Each row below holds a small network's activations on one record, seen along a few directions.
Here are examples, each followed by its value of one field, ZOLU.
Other fields move the rows too, some of them a lot.
In the rows, 500 means zero.
Strong random noise was added to every row along 20 fixed directions; ignore it. To show where, here is one row again and again, with new noise each time:
[515 549 613 716 495 401 406 703 375 538 583 640 352 610 622 545 538 602
 519 588 538 481 312 259 418 477 555 341 538 345 555 641 377 645 534 403
 422 260]
[588 593 510 488 351 322 501 318 564 564 501 373 331 522 522 556 296 574
 279 422 468 371 363 497 428 568 456 541 477 418 532 418 542 387 427 533
 433 514]
[440 624 751 657 435 754 362 589 378 678 438 588 400 654 645 484 452 469
 432 578 577 638 499 599 526 574 835 494 515 356 429 273 665 624 352 701
 257 737]
[546 592 533 254 550 591 598 639 771 489 664 455 530 603 467 401 494 447
 455 394 403 304 779 824 761 582 488 582 400 511 604 443 720 428 249 621
 638 485]
[620 676 458 582 357 360 546 459 379 515 471 592 434 254 386 645 481 498
 244 671 490 723 319 368 313 450 572 573 505 431 402 515 502 466 761 555
 381 466]
[425 370 365 395 565 561 454 452 602 316 430 675 436 428 274 583 400 216
 864 430 276 682 328 364 262 618 596 228 651 487 516 458 399 717 662 530
 900 300]
[556 477 354 555 474 398 488 497 400 663 513 430 379 611 641 381 430 549
 444 580 564 264 276 517 330 320 520 655 467 544 394 645 438 456 551 637
 426 530]
[496 357 431 444 551 421 496 433 474 610 291 518 744 420 547 431 466 419
 547 465 660 693 438 587 417 839 574 584 316 520 507 156 392 312 281 618
 661 879]
[531 423 487 563 343 478 482 320 432 356 477 328 560 597 527 469 513 480
 519 395 506 539 540 388 487 566 621 404 458 351 391 525 679 561 406 655
 661 432]
[347 448 458 344 568 584 596 335 524 565 597 407 510 640 606 368 532 617
 212 664 641 528 853 600 653 428 624 294 313 539 286 643 834 334 549 670
 396 789]
[578 530 525 405 530 379 613 693 238 405 470 544 767 445 440 527 604 497
 450 440 620 656 514 596 350 761 487 519 632 292 482 271 538 511 587 773
 495 416]
[316 414 401 490 806 697 168 700 606 503 547 775 466 397 429 494 651 510
 675 574 710 493 574 672 650 599 655 410 566 392 491 451 511 445 493 277
 765 475]
[520 572 764 571 320 322 466 430 315 355 608 522 552 534 602 476 530 789
 504 473 598 529 694 205 520 577 530 280 267 346 456 580 463 611 570 398
 553 253]
[433 758 790 486 559 250 505 641 587 552 604 788 365 564 683 482 332 769
 476 335 368 327 534 524 524 762 550 491 287 495 603 397 181 452 349 485
 520 492]
[628 550 786 827 197 327 797 528 661 546 374 487 638 457 560 331 483 432
 336 580 446 628 275 370 328 680 478 780 417 521 472 517 539 275 232 753
 455 588]
[644 530 686 759 382 454 257 562 489 548 516 511 424 409 557 530 548 599
 563 599 760 432 293 527 252 593 518 634 548 354 342 376 489 403 564 460
 549 453]
[461 486 298 466 386 423 396 295 379 455 339 406 528 421 619 385 330 547
 505 502 403 504 346 298 168 517 741 457 583 485 381 457 413 624 522 544
 559 383]
[333 433 725 638 505 549 378 426 602 557 467 601 301 658 559 403 417 559
 661 348 485 354 414 603 532 542 555 521 542 614 431 486 405 410 256 527
 595 759]
[511 614 632 583 549 381 278 531 507 349 591 624 378 520 360 602 446 553
 414 528 437 552 456 490 358 575 638 389 497 374 498 518 506 598 468 540
 579 345]
[473 800 453 490 723 412 576 691 539 491 509 563 613 276 497 778 620 545
 200 565 418 741 618 659 446 682 673 451 577 471 469 359 393 477 526 486
 349 652]
[681 733 466 266 250 457 900 432 621 477 572 329 700 299 292 429 576 334
 252 628 257 605 523 540 300 512 602 573 509 823 506 624 596 580 364 706
 500 402]
[522 509 543 192 260 644 845 468 541 625 516 522 465 469 392 313 345 423
 403 538 497 451 626 539 683 394 286 576 518 487 588 455 798 401 704 601
 370 418]

[391 405 510 643 538 603 631 555 430 551 441 536 501 639 589 505 558 384
 609 492 581 563 440 432 500 555 535 410 553 330 434 519 560 525 607 657
 457 544] => sobu
[554 551 743 620 474 453 403 540 424 515 610 589 376 547 239 644 528 470
 368 705 623 654 325 380 334 560 474 249 569 388 653 537 587 643 559 439
 364 291] => vara
[506 371 567 672 503 530 451 310 522 456 473 474 360 666 185 663 465 324
 512 295 584 474 406 710 745 498 326 631 460 359 544 518 663 383 408 641
 607 683] => sudir
[332 704 530 658 506 586 566 439 417 665 610 723 294 570 603 474 593 549
 475 558 553 404 478 558 576 423 855 497 291 551 255 763 468 562 645 732
 481 616] => bifo
[389 546 563 496 435 756 505 243 404 539 532 408 389 464 149 540 463 472
 732 391 706 205 618 827 674 186 386 774 391 491 397 611 543 632 854 482
 557 432] => dov
[470 542 438 393 652 457 685 642 447 487 510 603 734 497 520 552 554 431
 409 504 543 658 618 556 560 783 534 397 390 356 594 393 533 517 533 664
 494 488] => gegon
[648 541 602 627 241 456 589 409 586 616 548 445 418 501 603 552 559 494
 455 475 564 445 282 404 454 663 476 480 536 533 495 524 523 398 371 506
 513 495] => sudir
[580 520 456 348 381 547 607 458 618 568 546 612 300 565 640 549 358 382
 473 461 306 668 507 317 678 560 565 325 399 447 548 395 665 465 504 601
 531 603] => lugu
[483 453 285 484 606 316 299 264 403 306 471 472 583 406 393 542 363 611
 415 536 580 446 544 467 363 495 504 519 366 327 403 577 468 510 785 494
 652 301] => pab
[685 652 341 409 496 591 600 637 664 637 643 375 505 370 745 669 735 444
 579 507 466 465 505 599 488 555 621 473 493 680 365 474 405 492 538 432
 586 623] => dov
[670 318 374 393 445 438 605 446 454 544 521 257 466 521 494 722 537 410
 535 487 565 563 340 323 440 483 179 201 703 467 629 460 486 500 642 276
 444 466] => vavit
[502 572 581 531 650 397 569 633 544 753 551 726 411 634 498 559 406 481
 374 563 560 463 464 581 718 532 396 584 126 494 734 525 341 425 458 521
 364 682] => pab
[519 653 385 460 647 450 579 772 546 506 624 694 396 367 485 638 726 531
 418 428 385 480 465 625 720 421 474 583 689 623 512 601 373 367 468 383
 516 580] => bifo
[430 510 576 518 456 443 574 379 579 401 498 438 459 542 297 441 438 556
 328 360 462 327 570 653 747 417 299 708 536 508 598 608 623 349 360 523
 467 495] => minif
[145 555 465 561 570 661 430 413 487 387 384 776 591 360 284 226 423 546
 416 626 506 495 666 484 613 380 770 670 413 435 491 723 594 560 556 504
 545 248] => sobu
[570 592 370 374 544 605 387 466 499 633 591 311 479 529 468 568 445 544
 379 525 613 316 686 607 795 382 479 529 302 415 748 456 590 621 412 229
 407 372] => vara
[441 550 560 367 537 553 524 488 598 512 557 585 477 357 496 525 444 607
 438 730 592 613 685 411 378 503 458 259 460 483 424 470 559 460 872 346
 413 393] => repub
[775 570 421 603 353 484 640 526 565 623 545 353 475 503 503 665 557 257
 536 613 364 627 313 374 439 386 523 544 286 672 599 584 375 659 401 502
 509 510] => repub
[317 370 370 410 535 379 577 354 376 536 334 321 488 590 599 357 411 621
 306 365 361 438 416 471 429 348 440 502 783 744 477 542 407 377 256 528
 256 771] => rifol
[411 522 315 167 411 551 522 247 218 443 488 567 403 619 482 504 357 482
 317 336 254 685 654 354 770 415 749 243 410 501 557 519 649 671 477 680
 447 591] => vavit
[645 284 303 138 487 478 638 641 548 504 545 372 632 424 499 398 585 438
 498 569 581 485 429 538 273 573 221 397 921 591 498 381 662 328 636 538
 513 411] => lugu
[620 398 467 200 598 417 432 555 588 545 579 517 485 583 473 451 382 501
 406 535 556 462 583 690 513 545 339 512 352 557 575 317 630 292 430 591
 544 691] => gegon
[615 484 161 333 716 437 408 484 518 327 513 214 611 422 479 782 646 419
 438 352 424 606 671 741 500 507 516 461 590 484 338 312 580 422 508 565
 619 737] => rifol
[769 626 406 480 536 454 432 485 707 556 649 234 379 565 499 732 437 412
 375 614 516 375 536 653 436 430 443 519 246 438 525 464 611 522 559 539
 493 505] => minif

Here are new rows. What is ZOLU for each?
[545 498 790 407 433 464 721 523 549 369 553 299 760 558 420 501 621 505
 464 530 516 634 694 483 348 753 402 223 587 609 568 460 585 598 339 562
 451 437] => minif
[502 568 509 545 408 605 559 514 442 400 454 497 649 243 360 603 700 474
 757 334 534 491 502 530 526 537 488 619 647 546 467 466 352 628 567 322
 682 318] => gegon
[383 671 321 523 467 554 668 513 301 713 505 721 369 345 488 527 628 495
 537 471 507 429 286 425 601 388 671 593 469 581 471 674 255 600 659 475
 476 394] => rifol
[597 572 726 556 137 357 528 393 284 533 329 575 562 390 544 404 434 559
 391 354 409 711 313 344 482 660 573 716 499 595 569 263 429 421 116 607
 404 728] => gegon
[395 537 500 610 765 419 642 592 598 641 574 652 288 771 451 714 443 351
 296 482 458 533 361 633 610 616 514 356 370 394 577 577 526 407 467 792
 384 724] => rifol
[409 319 476 478 564 470 596 500 516 509 360 539 563 645 490 210 354 349
 559 632 370 552 369 470 191 391 526 528 534 705 464 576 452 526 437 773
 462 634] => bifo
[429 714 541 302 533 488 731 539 503 462 533 564 652 426 345 297 416 511
 314 618 349 424 609 745 253 418 602 721 493 719 407 631 496 568 652 851
 361 422] => dov
[473 433 435 343 478 481 554 604 477 472 439 632 485 399 566 258 388 587
 524 618 434 439 426 427 270 402 399 579 728 583 394 514 486 399 747 556
 443 386] => minif
[655 486 645 332 266 664 314 409 682 357 617 341 431 414 430 406 532 545
 618 401 493 336 686 668 573 444 443 570 658 548 406 381 809 406 412 419
 678 410] => vavit
[547 719 567 593 516 571 560 674 546 567 665 487 405 468 551 578 655 550
 389 547 668 264 395 758 320 599 571 579 753 342 272 505 667 422 705 728
 410 311] => rifol
[826 592 679 261 316 255 699 728 510 160 579 468 758 371 471 465 566 536
 351 482  89 874 874 358 524 383 343 563 401 719 538 426 552 472 374 589
 500 542] => bifo
[654 489 566 584 396 228 327 310 321 419 403 494 273 459 322 697 264 582
 409 334 521 480 232 537 361 455 236 725 561 389 446 321 411 331 692 575
 446 649] => minif
